A small network was trained on made-up records. Each row is its average activation on records with the value named, seen along a few directions.
Related values have similar rows: they may be neighbours, one step apart, or belong to one group.
In the rows, 500 means zero.
Strong random noise was added to every row along 2 fixed directions; ignore it. To show where, here is one row again and again, with new noise each time:
[673 464 626 358 291 442 328 383 541 448 548 551 807 436]
[630 385 579 344 462 455 279 394 473 497 516 642 616 420]
[716 457 515 383 299 322 399 270 306 385 646 490 797 551]
[664 408 544 360 409 397 327 340 390 453 571 585 674 477]


Field Bapag:
n15: [622 498 530 650 703 603 679 474 341 677 572 506 407 598]
n2: [683 635 757 575  73 624 894 637 846 365 459 290 901 540]
n17: [638 506 494 608 569 617 639 760 639 429 358 554 547 513]
n13: [586 658 490 644 245 554 729 494 453 510 839 159 790 685]
n19: [306 642 622 333 389 798 518 671 958 811 380 353 431 273]
n18: [263 655 453 423 466 749 434 652 971 720 439 437 405 334]
n20: [521 539 785 648 350 523 368 829 859 414 155 515 672 257]
n7: [505 563 697 520 424 516 468 812 854 494 181 630 591 361]
n3: [156 489 323 452 708 619 467 423 611 634 460 493 348 358]
n5: [449 548 398 457 460 432 632 502 562 687 737 351 432 617]
n4: [469 406 720 422 550 540 147 625 733 466 322 781 296 266]
n10: [137 694 560 435 547 818 383 595 955 744 429 553 389 239]
n11: [132 542 415 405 644 587 400 445 655 561 378 465 506 444]
n14: [581 407 738 321 473 675 185 577 799 465 423 705 545 229]
n16: [595 414 517 628 614 577 771 604 541 501 578 543 435 530]
n6: [732 770 637 564 159 512 682 718 621 352 409 316 973 652]
n12: [479 430 690 531 412 596 200 720 668 447 217 662 403 239]
n9: [609 547 590 631  74 225 539 473 400 296 402 485 735 587]
n8: [150 604 549 445 587 566 438 395 729 365 366 444 665 499]
n1: [573 532 516 691 459 565 697 442 480 575 741 392 485 684]
Bapag is arranged as a line.
Going along Bapag from n8 by way of its neighbour n11, in what order are n2, n20, n7, n3, n5, n14 met?
> n3, n5, n2, n7, n20, n14
Name the neighbours of n18, in listed order.
> n19, n10
Name the neighbours of n15, in listed order.
> n16, n1
Name the neighbours of n12, in listed order.
> n4, n9
